Here are a small network's activations along a few directions, averaged over the inputs that share one value of a field.
Values that are neighbours, or in one group, have similar rows; names and order tell nothing.
(in the rows, 500 means zero)
Random noise pushes rows far along 3 fixed directions. That doesn't count. These rows show it; they differ only by the noise:
[361 510 527 349 678 389 428 258 562 626 318 712 485 712 440 460 373 742
 623]
[431 518 529 314 522 389 332 264 469 547 380 713 444 697 406 521 312 735
 605]
[512 543 472 593 650 464 609 495 618 432 494 450 643 562 355 556 318 411
 584]
[489 466 416 195 321 302 133 277 324 527 526 743 316 525 450 555 517 835
 465]
[384 511 494 434 720 404 512 337 609 596 364 627 544 648 433 467 407 646
 602]


Y, 12 values:
y5: [509 393 385 617 838 376 633 675 635 590 595 499 655 214 553 503 762 457
 475]
y12: [496 655 446 746 472 640 593 574 558 308 458 306 605 548 427 579 230 259
 484]
y10: [589 514 325 573 425 473 569 708 479 491 774 375 464 195 571 538 786 385
 337]
y3: [382 629 394 466 546 494 448 337 493 579 452 546 409 569 459 435 441 751
 595]
y6: [280 425 453 426 501 537 473 428 514 693 347 469 297 519 814 202 913 690
 399]
y8: [601 487 612 388  63 570 258 524 268 434 550 525 338 476 629 509 597 462
 411]
y1: [399 469 437 315 412 602 373 387 514 600 379 514 298 576 628 378 628 720
 370]
y2: [650 498 896 549 373 695 617 588 383 350 381 494 632 743 432 534 164 164
 601]
y11: [516 521 415 484 527 430 447 470 493 500 483 618 517 535 474 548 378 601
 563]
y7: [587 460 734 462 542 536 560 498 492 619 462 550 564 526 504 536 352 534
 657]
y4: [449 423 761 516 609 584 578 431 477 559 387 639 473 701 492 459 402 414
 617]
y9: [465 489 628 304 229 517 330 400 357 501 467 598 350 568 530 528 507 659
 454]
The values of Y form a 3 by 4 grid.
Question: Which values are neighbours of y1? Give them in the order they are listed.
Answer: y12, y6, y9
Question: Which values are neighbours of y2? Give them in the order they are listed.
Answer: y8, y4
Question: Which values are neighbours of y5? Give them in the order they are listed.
Answer: y11, y7
Each value of Y is a pair of two hidden parts, and every pair occurs once (4 first parts, 3 second parts).
Question: y5 and y11 share the first part; y5 and y7 share the second. Which value has the first part of y7 and the second part of y11?
Answer: y10
Question: y2 and y6 share the first part; y2 and y4 share the second. Which value has the first part of y4 and the second part of y6?
Answer: y1

G, 15 values:
g10: [626 480 607 520 415 439 445 650 392 359 495 601 604 546 422 559 423 348
 504]
g15: [417 490 471 468 506 456 437 488 427 557 412 644 518 639 600 347 605 493
 459]
g6: [529 492 604 426 219 581 362 491 417 456 450 469 293 549 569 477 628 531
 410]
g11: [312 549 616 673 719 580 808 473 669 619 271 423 721 680 514 320 505 305
 505]
g8: [610 422 652 475 426 534 515 563 481 460 466 534 553 575 454 562 454 415
 532]
g13: [369 552 390 306 557 456 296 302 473 647 436 636 372 448 615 550 497 851
 573]
g14: [513 385 690 409 412 495 455 464 440 602 455 577 380 464 535 514 628 562
 524]
g1: [295 507 344 375 807 374 422 320 544 721 322 743 545 614 592 443 524 839
 574]
g12: [382 526 374 238 305 440 205 241 434 575 476 665 300 677 577 440 579 783
 382]
g2: [601 453 664 335 391 523 394 357 437 520 544 614 316 529 371 613 427 703
 582]
g9: [637 525 296 663 390 503 661 721 604 321 867 137 475 126 446 627 589 327
 379]
g4: [571 550 424 417  97 539 289 499 325 435 662 354 205 360 583 519 472 634
 337]
g3: [628 451 491 625 600 484 580 601 515 433 641 407 622 245 475 660 501 413
 474]
g7: [282 541 402 439 681 451 441 315 462 573 250 614 502 710 540 262 435 669
 658]
g5: [494 459 525 331 619 374 385 415 455 585 521 801 505 558 415 483 457 575
 557]
Each value of G is a pair of two hidden parts, and every pair occurs once (5 first parts, 3 second parts).
Question: g2 and g5 share the first part; g2 and g9 share the second. Which value has the first part of g9 and the second part of g5?
Answer: g1
Question: g4 and g12 share the first part; g4 and g14 share the second. Which value has the first part of g14 and the second part of g12?
Answer: g8

C, 9 values:
c4: [331 540 229 729 780 467 716 592 677 540 441 340 714 445 602 227 794 349
 277]
c1: [442 348 684 158 602 358 332 273 374 728 352 930 379 537 507 509 637 869
 575]
c7: [484 491 566 356 555 380 327 372 381 528 411 783 527 638 421 537 360 646
 600]
c5: [623 455 612 639 299 647 619 664 512 387 546 285 534 452 504 516 583 192
 378]
c2: [419 588 182 731 941 537 831 622 886 523 579 244 666 367 429 462 533 407
 496]
c8: [612 705 352 800 352 630 649 672 592 182 673 123 656 492 363 611  92 184
 557]
c9: [441 388 339 371 736 324 446 475 486 727 620 635 449 183 581 539 842 759
 515]
c6: [479 534 580 594 327 651 597 525 542 488 479 271 407 506 614 435 500 425
 490]
c3: [617 449 883 401 266 552 356 491 320 439 406 671 389 763 507 590 309 427
 602]
The values of C form 3 separate groups.
Question: Which other values are in the same group as c1? Give them in the order they are listed.
Answer: c7, c9
Question: Which other values are in the same group as c5? Give them in the order they are listed.
Answer: c6, c3
